Read these off the array that follows.
1) What is the minimum?
2) What is the entry just right of 40?
array([[  4,  -1, -10,  -7,  -9,   3,  16, -20, -18,  34,  16,  -9,  15,
          1],
       [ -5,  15,  -4,   6,  -9,  20,  10,  -4,  -4,   7,  26,   2, -19,
          8],
       [-21,  11,   7,  -1, -21,  27, -11, -20, -30, -11,  17,  -2, -29,
        -12],
       [ 19,  14,  10,  -7, -10,   7,   5,  -5,  -8,   2,   3,   6, -15,
         -8],
       [-25,   3, -34,  40,   8,   0,  29,  41,  74,  -2,   7,  46,  -6,
         19]])
1) -34
2) 8

[[ 30   4   6  10 -35]
 [ 32  -6  -7   6   1]
 [-33 -13 -45   3  24]
 [ 25   7 -32  21 -17]
 [ 21  13 -35  36 -49]
 [  3  33   2  14 -41]
 [  7  24  11  14 -20]
 [ 19  17 -26 -12 -17]
 [ 14  16  59   5 -20]
 [ 15  -4 -52  -1   7]]
The entry just left of the smallest entry: -4
Give the second entry on the main diagonal.
-6
Give the entry in the top-right corner.
-35
The bottom-left entry -> 15
Give the entry in the top-left corner.
30
The largest entry in the first column -> 32
Give the entry just right of -45.
3
The entry just left of the largest entry -> 16
The top entry of the column that holds the largest entry -> 6
The minimum: -52
Give the entry directly above the largest entry.
-26
Give the last entry, reading row by row.
7
Give the entry just left of -41.
14
The smallest entry in the last column is -49
The entry directly below 32: -33
Give the largest entry in the last column.
24
The maximum -> 59
The entry just right of -13: -45
Give the last entry of the largest entry's row.
-20
Give the entry just right of the largest entry.
5

Questions about the array below. Counting starts at 1.
1) Give the entry at row 3, column 1.
2) Give the bottom-left entry.
3) Give the largest entry.
4) Give the entry just left of 54.
5) Give the entry directly above 5.
6) Give the entry in the bottom-right corner.
7) Give the entry in row 1 and column 1.
8) Give the entry in row 3 and column 2.
[[21, -50, -1, -6],
 [-5, 4, 3, 3],
 [3, 8, -7, -1],
 [-3, -32, -3, -15],
 [1, 7, 3, 7],
 [-3, 3, 3, 3],
 [-14, 30, -1, 3],
 [0, -10, 4, 7],
 [3, 7, -2, -7],
 [-8, 13, 0, 0],
 [36, 54, -3, 8],
 [-5, 12, 4, 2],
 [-44, -61, 5, 14]]
1) 3
2) -44
3) 54
4) 36
5) 4
6) 14
7) 21
8) 8

Read these off the table that follows.
1) What is the entry just right of 2?
2) What is the 5th entry in reading order?
3) What is the first entry, reading row by row?
4) What is the entry just left of the largest entry?
5) What is the entry just left of the smallest entry?
6) What is the entry in the bottom-left corner?
7) What is the entry just right of the largest entry?
8) What is the last entry, reading row by row?
[[  4 -18  12   4 -13  -2]
 [-13 -46   6  -2  -5  11]
 [  1 -26  -4   8  -2  -5]
 [-11  30  13   3   4  -6]
 [ 20   0   5 -14  11  -2]
 [ -5  30  22   3  11   8]
 [ 16  -9 -12  10  10 -22]
 [-29   9 -32  -9  25  -7]
 [-13 -22   4   0   0  -1]
 [ 11   7  -7  -9 -20   9]
 [ -1  58  18  -6  11  -7]
 [  3 -17   8   2  -5  -3]
 [ -5  10 -13  -1 -10 -21]
 [ -5   0  19  -1  26   4]
 [ -8  26   4  -9 -12  -8]]
1) -5
2) -13
3) 4
4) -1
5) -13
6) -8
7) 18
8) -8
